A small network was trained on invented records. Each row is its activation on one of them, seen along a few directions.
After each row come some of the record's fields: TESA, MIK, GAZAZ, RUNOT, FOD, KED, DOTO, LAMI.
A field that a record lacks is left out.
The largest differences between rows may come from other fields.
(in the rows, 500 means zero)
Strong random noise was added to every row along 13 fixed directions; ignore it. To show where, here is one row again and again, with new noise each time:
[515 448 667 402 397 333 444 655 512 574 516 545 390 432 456 448 340 607
 688 489 681 354 444 471 485 354 578 378 296 693 464 699]
[711 476 730 546 471 593 374 421 550 671 573 574 460 463 688 504 436 494
 465 408 460 611 374 309 479 412 524 497 430 426 517 622]
[397 450 507 503 315 240 452 503 449 296 408 298 280 189 468 649 528 463
 534 367 551 387 371 553 617 518 560 708 416 661 187 501]
[363 631 419 567 506 567 452 590 480 634 674 553 588 539 547 303 581 548
 352 582 277 390 747 534 503 386 483 431 699 451 812 368]
[733 555 554 284 439 515 480 484 476 606 664 487 671 369 469 722 350 310
 455 696 658 528 520 416 288 491 487 412 348 513 412 871]
[485 635 732 573 515 526 491 580 491 575 392 495 590 338 486 303 551 587
 322 597 557 430 439 484 506 558 373 738 575 749 488 500]
[452 764 648 349 584 334 498 536 605 509 281 333 623 327 487 378 584 357
 449 491 479 285 462 601 390 587 383 520 378 714 347 580]
[355 417 454 675 216 493 613 642 339 589 519 538 474 600 367 535 530 566
 494 642 675 393 488 630 357 517 658 601 478 589 452 482]
[586 351 352 635 396 253 507 534 417 305 561 438 397 512 477 610 487 550
 490 631 512 627 290 605 767 487 672 468 455 550 495 490]
[662 543 437 471 440 240 625 635 338 279 585 346 372 257 428 555 529 582
 538 666 636 419 382 484 714 505 538 664 358 724 287 524]
[695 633 201 202 377 401 772 540 527 517 586 596 606 572 404 662 377  81
 429 805 656 613 544 701 226 482 460 156  79 456 566 596]
[500 618 792 604 723 413 507 432 517 460 259 350 644 559 522 333 703 692
 554 473 519 302 329 424 504 774 556 698 524 581 185 499]
[475 576 397 568 481 336 670 717 482 540 478 599 402 691 451 225 512 661
 625 609 579 393 468 637 567 397 512 323 312 634 637 312]
[346 311 568 477 448 500 678 535 383 326 650 716 425 484 374 577 476 596
 512 620 617 464 641 397 536 622 773 697 501 410 495 411]
[498 558 468 603 632 375 533 569 512 550 481 456 433 554 489 545 437 618
 835 394 625 452 362 476 565 491 410 482 348 512 307 475]

[472 472 417 434 696 434 538 530 608 442 570 632 577 486 418 708 297 322
 593 545 504 745 466 556 634 505 397 424 450 450 664 545] -> (TESA zos; MIK muden; GAZAZ nin; RUNOT zer; KED pepap; DOTO suf; LAMI mim)
[247 496 590 644 376 440 465 597 525 589 273 442 554 499 385 520 528 403
 458 471 522 436 392 732 416 550 491 633 562 704 488 517] -> (TESA zos; MIK muden; GAZAZ nin; RUNOT zer; KED lotod; DOTO suf; LAMI mim)
[466 430 440 481 386 392 574 622 445 415 571 532 395 569 478 444 561 551
 555 581 460 377 570 553 548 448 727 412 457 515 567 467] -> (TESA zufe; MIK muden; GAZAZ nin; KED lotod; DOTO muteg)
[735 638 613 480 641 370 544 722 496 543 508 457 456 505 554 235 496 698
 656 569 521 430 344 459 682 377 450 371 324 722 617 512] -> (TESA zos; MIK datog; GAZAZ nin; RUNOT zer; FOD lelod; KED pepap; DOTO muteg)
[589 604 336 694 490 446 552 514 437 542 519 388 474 507 539 585 565 458
 538 486 492 580 338 564 565 484 379 595 473 515 362 414] -> (TESA zel; MIK muden; GAZAZ nin; RUNOT zer; KED pepap; DOTO muteg)
[371 444 445 473 586 444 479 407 508 340 572 507 358 428 567 675 551 402
 604 288 346 510 550 440 615 530 607 589 511 294 386 422] -> (TESA zel; MIK giruv; GAZAZ detu; RUNOT zer; FOD tonuf; KED pepap; DOTO muteg)
[727 668 455 307 372 711 658 443 461 649 589 632 486 414 547 364 492 434
 338 600 666 519 686 357 235 414 260 504 354 491 480 440] -> (TESA zufe; MIK datog; GAZAZ nin; FOD tonuf; KED pepap; DOTO muteg)
[503 707 479 513 800 467 640 692 493 465 390 518 755 653 348 141 557 755
 446 818 605 429 511 621 610 626 301 445 568 779 713 393] -> (TESA zos; MIK giruv; GAZAZ nin; RUNOT zer; FOD lelod; KED vugak; DOTO suf; LAMI mim)
[280 337 562 399 473 608 397 376 543 509 554 606 474 514 476 649 411 511
 609 332 524 464 672 390 357 544 599 476 561 261 461 522] -> (TESA zos; MIK datog; GAZAZ nin; RUNOT zer; FOD lelod; KED pepap; DOTO muteg)
[837 554 471 276 719 444 516 396 407 351 699 399 623 559 540 521 560 663
 574 672 564 401 585 274 535 586 598 345 427 377 317 682] -> (TESA zel; MIK giruv; GAZAZ nin; RUNOT zer; FOD tonuf; KED vugak; DOTO muteg)
[516 512 169 802 269 576 320 464 320 648 644 388 433 524 573 489 552 676
 344 583 475 559 516 587 574 313 324 501 788 523 547 386] -> (TESA revo; MIK giruv; GAZAZ nin; RUNOT mal; FOD lelod; KED lotod; DOTO muteg)
[726 504 572 525 482 547 521 586 469 637 726 505 695 581 556 638 420 318
 404 756 374 667 444 494 482 426 706 327 466 469 783 788] -> (TESA dezas; MIK muden; GAZAZ per; KED pepap; DOTO suf; LAMI sula)
[403 546 339 401 623 644 360 452 555 598 488 506 741 700 418 276 503 688
 460 614 547 410 774 552 341 532 261 254 762 468 603 485] -> (TESA teni; MIK datog; GAZAZ detu; RUNOT mal; FOD tonuf; KED lotod; DOTO muteg)
[235 460 522 494 598 456 694 609 479 321 402 459 655 599 370 455 666 455
 454 592 387 362 586 692 497 754 715 579 600 508 610 390] -> (TESA sus; MIK datog; GAZAZ detu; RUNOT mal; FOD lelod; KED vugak; DOTO muteg)
[493 437 556 525 578 556 499 507 453 493 584 490 586 567 426 607 478 574
 563 570 578 515 523 416 464 596 563 559 589 441 426 599] -> (TESA zos; MIK muden; GAZAZ nin; RUNOT zer; KED pepap; DOTO suf; LAMI sula)
[566 572 499 300 526 427 423 565 445 423 567 237 628 267 463 523 543 461
 369 615 475 330 598 517 520 524 472 470 569 670 478 724] -> (TESA ros; MIK giruv; GAZAZ detu; RUNOT zer; FOD lok; KED vugak; DOTO muteg)
[515 526 379 560 693 464 515 645 475 437 587 496 580 607 468 546 540 572
 667 559 408 472 505 542 625 469 563 405 579 487 563 552] -> (TESA dezas; MIK giruv; GAZAZ nin; FOD tonuf; KED vugak; DOTO muteg)
[465 255 561 646 333 528 456 579 398 554 640 619 345 464 424 697 288 603
 701 444 702 601 421 423 559 380 584 602 460 546 484 602] -> (TESA zel; MIK datog; GAZAZ nin; RUNOT zer; FOD tonuf; KED lotod; DOTO suf; LAMI mim)
[423 464 515 427 369 510 262 436 564 612 424 483 480 420 473 483 284 564
 480 431 689 497 517 517 335 379 306 382 523 626 436 648] -> (TESA zel; MIK giruv; GAZAZ nin; RUNOT zer; FOD lelod; KED pepap; DOTO suf; LAMI sula)
[478 513 505 657 589 465 500 551 504 476 619 579 346 382 566 526 457 495
 526 432 372 655 454 460 755 373 433 657 578 499 606 376] -> (TESA revo; MIK muden; GAZAZ nin; RUNOT zer; KED lotod; DOTO suf; LAMI sula)
[578 614 289 522 743 452 483 418 508 412 500 435 579 586 492 513 588 560
 591 537 470 503 469 496 568 555 378 462 557 412 323 448] -> (TESA zel; MIK giruv; GAZAZ nin; RUNOT zer; FOD lok; KED lotod; DOTO muteg)
[579 443 708 455 348 468 345 284 634 553 305 369 444 363 676 580 515 262
 376 267 380 610 293 505 399 516 548 501 379 494 389 603] -> (TESA teni; MIK datog; GAZAZ nin; RUNOT zer; FOD lelod; KED lotod; DOTO muteg)
[606 563 498 390 553 534 668 616 537 553 600 537 518 458 520 517 437 335
 549 581 467 547 529 516 483 457 497 400 292 489 685 499] -> (TESA sus; MIK datog; GAZAZ detu; RUNOT mal; FOD lok; KED lotod; DOTO muteg)
[341 366 185 338 415 503 583 429 590 305 486 676 480 596 365 593 430 271
 385 574 513 643 643 693 438 537 485 328 516 355 663 400] -> (TESA zufe; MIK datog; GAZAZ detu; FOD lok; KED pepap; DOTO suf; LAMI mim)
[596 324 452 753 191 566 361 377 499 529 349 464 456 468 568 658 475 330
 179 532 496 887 153 680 538 497 469 585 573 540 568 484] -> (TESA zos; MIK datog; GAZAZ nin; RUNOT zer; FOD lelod; KED lotod; DOTO muteg)
[734 696 195 379 588 441 503 587 455 544 671 432 646 448 448 634 451 364
 494 724 519 586 505 577 490 381 281 347 475 560 510 678] -> (TESA zos; MIK giruv; GAZAZ detu; RUNOT zer; FOD lelod; KED pepap; DOTO muteg)
[545 596 506 645 292 283 683 610 387 355 370 365 301 474 572 196 775 582
 317 562 341 332 363 658 676 477 669 591 380 713 569 212] -> (TESA revo; MIK datog; GAZAZ detu; RUNOT zer; FOD lelod; KED vugak; DOTO suf; LAMI mim)
[584 481 402 183 704 198 444 380 614 187 497 417 431 457 499 454 432 581
 636 451 458 448 587 403 738 526 576 192 384 430 435 488] -> (TESA ber; MIK muden; GAZAZ per; KED pepap; DOTO muteg)
[563 405 533 711 554 398 520 530 451 489 427 401 490 561 432 758 435 548
 776 451 667 637 171 509 622 584 506 632 390 548 248 618] -> (TESA zos; MIK datog; GAZAZ nin; RUNOT zer; FOD tonuf; KED pepap; DOTO suf; LAMI mim)
[487 504 374 503 768 316 373 529 517 343 554 398 547 632 457 382 507 739
 625 570 444 445 496 528 763 481 495 302 652 534 536 545] -> (TESA zel; MIK giruv; GAZAZ detu; RUNOT zer; FOD lok; KED pepap; DOTO suf; LAMI sula)
[704 377 495 512 375 434 558 576 318 485 797 480 539 377 489 530 379 616
 333 826 558 608 533 402 680 428 647 470 484 594 724 589] -> (TESA ros; MIK muden; GAZAZ per; RUNOT zer; KED pepap; DOTO muteg)
[339 469 714 562 550 352 382 642 557 504 438 396 420 374 524 456 478 573
 655 278 376 399 400 535 699 410 584 537 521 659 594 526] -> (TESA zos; MIK datog; GAZAZ nin; RUNOT zer; FOD lelod; KED vugak; DOTO muteg)
[352 359 496 597 432 447 467 288 521 440 413 512 428 568 520 594 498 510
 519 369 520 554 459 488 493 601 618 546 482 342 339 366] -> (TESA zel; MIK muden; GAZAZ per; RUNOT zer; KED lotod; DOTO muteg)
[343 628 486 519 773 382 665 468 633 298 261 440 541 481 456 434 558 427
 492 445 422 591 409 636 652 708 364 582 445 500 517 205] -> (TESA zos; MIK datog; GAZAZ detu; RUNOT zer; FOD lelod; KED vugak; DOTO suf; LAMI sula)
[507 521 642 511 615 507 603 725 498 558 616 531 485 499 524 520 476 496
 755 414 419 431 502 446 579 415 629 492 397 525 625 571] -> (TESA zufe; MIK datog; GAZAZ nin; FOD tonuf; KED vugak; DOTO muteg)
[399 291 596 228 542 459 752 439 560 233 439 878 307 687 389 298 444 660
 610 512 673 469 687 393 517 597 703 414 272 386 550 242] -> (TESA zos; MIK datog; GAZAZ nin; RUNOT mal; FOD tonuf; KED lotod; DOTO suf; LAMI mim)
[619 471 328 345 563 426 563 354 537 358 630 665 267 534 595 320 443 626
 509 424 439 599 655 360 689 398 475 290 396 300 628 198] -> (TESA ber; MIK datog; GAZAZ nin; RUNOT zer; FOD lelod; KED pepap; DOTO muteg)
[454 456 536 384 410 334 372 480 585 416 333 404 333 378 506 266 479 690
 505 363 578 380 492 517 562 433 388 411 467 726 417 431] -> (TESA teni; MIK muden; GAZAZ nin; RUNOT zer; KED pepap; DOTO muteg)
[497 707 162 466 609 567 609 422 518 539 597 556 454 593 549 404 562 543
 582 467 502 454 730 450 421 456 231 392 496 287 460 208] -> (TESA dezas; MIK muden; GAZAZ nin; KED pepap; DOTO muteg)
[835 534 394 523 553 445 403 396 530 524 522 457 288 601 689 224 482 766
 604 386 519 558 370 350 700 300 332 250 376 477 458 338] -> (TESA zel; MIK datog; GAZAZ nin; RUNOT zer; FOD lok; KED lotod; DOTO muteg)
[673 346 545 735 464 490 279 409 478 646 497 443 530 807 596 424 508 806
 568 523 540 556 304 447 555 463 611 308 594 438 481 583] -> (TESA zos; MIK muden; GAZAZ nin; RUNOT zer; KED lotod; DOTO muteg)
[348 317 815 471 437 461 611 643 527 469 438 651 306 446 531 403 450 521
 607 354 494 426 471 435 541 485 779 545 322 526 678 426] -> (TESA ros; MIK datog; GAZAZ nin; FOD lelod; KED pepap; DOTO muteg)

Here are new rows. What are their fields?
[589 551 564 335 538 330 529 612 539 467 392 480 729 688 408 321 551 451
 405 806 473 393 480 694 445 542 664 192 396 646 702 680] -> (TESA zos; MIK datog; GAZAZ nin; RUNOT zer; FOD tonuf; KED lotod; DOTO suf; LAMI mim)
[537 521 524 455 500 512 644 551 440 506 598 538 522 467 468 519 478 527
 550 570 564 473 555 465 481 507 532 553 431 515 505 513] -> (TESA zufe; MIK datog; GAZAZ nin; RUNOT mal; FOD lelod; KED vugak; DOTO muteg)
[725 686 363 536 714 494 463 350 512 503 528 429 604 649 657 410 693 511
 451 505 293 523 445 445 519 522 434 410 561 336 406 446] -> (TESA zel; MIK giruv; GAZAZ detu; RUNOT zer; FOD lelod; KED pepap; DOTO muteg)
[535 721 373 507 430 608 518 578 297 669 864 403 531 347 536 474 577 568
 469 596 403 273 837 333 429 341 427 605 605 465 534 465] -> (TESA zel; MIK muden; GAZAZ per; RUNOT zer; KED lotod; DOTO suf; LAMI mim)
[442 397 607 548 575 386 466 627 481 554 581 606 448 641 448 383 394 781
 757 487 602 386 500 440 608 406 616 384 490 564 553 548] -> (TESA zel; MIK muden; GAZAZ nin; RUNOT zer; KED pepap; DOTO muteg)
[625 399 462 465 489 544 549 423 450 520 596 595 527 755 540 474 506 573
 484 608 522 566 510 445 455 520 688 295 444 351 602 498] -> (TESA zos; MIK giruv; GAZAZ nin; RUNOT zer; FOD lelod; KED pepap; DOTO muteg)
[690 611 429 584 694 232 739 537 509 260 325 375 419 622 531 379 667 590
 640 524 525 497 205 578 732 653 528 496 233 562 304 275] -> (TESA zel; MIK muden; GAZAZ nin; RUNOT zer; KED vugak; DOTO muteg)
[668 512 700 580 388 645 564 681 476 747 406 515 348 576 588 237 537 648
 610 376 642 386 359 408 382 377 434 502 341 647 491 484] -> (TESA ros; MIK datog; GAZAZ detu; FOD lok; KED pepap; DOTO muteg)
[430 459 615 430 424 491 577 615 483 448 568 527 547 411 433 568 483 342
 364 599 418 538 541 574 504 491 679 552 508 564 711 580] -> (TESA zos; MIK datog; GAZAZ nin; RUNOT zer; FOD lelod; KED vugak; DOTO suf; LAMI sula)
[745 516 372 509 607 563 646 502 408 337 666 610 398 321 484 532 459 618
 466 652 684 705 493 315 717 513 277 761 534 523 414 371] -> (TESA zufe; MIK muden; GAZAZ nin; KED lotod; DOTO muteg)
[498 687 406 428 548 525 562 479 474 492 388 410 708 505 420 413 617 457
 278 689 541 440 576 632 379 661 378 512 564 584 480 484] -> (TESA ber; MIK giruv; GAZAZ nin; RUNOT zer; FOD lelod; KED vugak; DOTO muteg)
[405 641 350 500 493 519 466 378 494 543 464 379 704 550 463 512 610 386
 333 564 424 414 634 611 319 605 391 478 643 446 440 469] -> (TESA zel; MIK muden; GAZAZ nin; RUNOT zer; KED pepap; DOTO suf; LAMI mim)
[847 540 210 554 252 443 392 372 354 433 641 296 548 405 555 534 557 497
 113 795 497 643 429 538 565 443 383 440 595 571 481 550] -> (TESA zel; MIK muden; GAZAZ nin; RUNOT zer; KED pepap; DOTO suf; LAMI mim)
[409 410 571 454 601 408 578 510 616 403 436 740 346 494 475 391 314 629
 651 436 623 609 475 437 688 468 463 446 367 540 573 352] -> (TESA dezas; MIK muden; GAZAZ per; KED pepap; DOTO muteg)
[155 422 628 463 499 630 562 622 461 533 505 678 515 428 330 669 434 449
 623 424 611 379 679 474 347 592 614 799 623 465 445 569] -> (TESA ber; MIK giruv; GAZAZ detu; FOD lelod; KED pepap; DOTO muteg)
[900 541 580 655 391 539 539 494 404 567 469 485 560 596 617 401 627 486
 195 778 485 708 200 524 554 510 560 549 437 636 600 570] -> (TESA zos; MIK giruv; GAZAZ nin; RUNOT zer; FOD lelod; KED lotod; DOTO suf; LAMI mim)
[580 560 559 345 641 545 383 282 523 462 461 398 640 595 561 392 655 595
 457 470 441 354 616 368 367 648 509 437 626 349 312 536] -> (TESA zos; MIK datog; GAZAZ detu; RUNOT zer; FOD lelod; KED lotod; DOTO muteg)
[849 458 553 437 495 535 648 299 396 512 543 502 659 820 523 459 592 673
 458 761 687 507 446 321 337 697 717 374 336 335 297 569] -> (TESA zos; MIK muden; GAZAZ per; RUNOT zer; KED pepap; DOTO muteg)
[482 433 523 459 465 579 253 378 532 495 590 484 384  99 547 704 293 523
 516 318 599 635 525 303 578 395 228 685 643 493 378 612] -> (TESA zufe; MIK datog; GAZAZ nin; FOD lelod; KED pepap; DOTO muteg)
[698 609 431 361 338 534 356 434 569 602 505 497 460 395 591 329 458 452
 249 523 484 561 542 492 431 309 244 340 485 615 605 519] -> (TESA zos; MIK muden; GAZAZ nin; RUNOT zer; KED pepap; DOTO suf; LAMI mim)
[217 411 495 703 706 541 514 547 545 523 463 751 586 737 402 454 452 614
 592 511 452 589 524 572 604 543 531 521 664 424 699 370] -> (TESA zel; MIK giruv; GAZAZ nin; RUNOT zer; FOD tonuf; KED pepap; DOTO suf; LAMI mim)
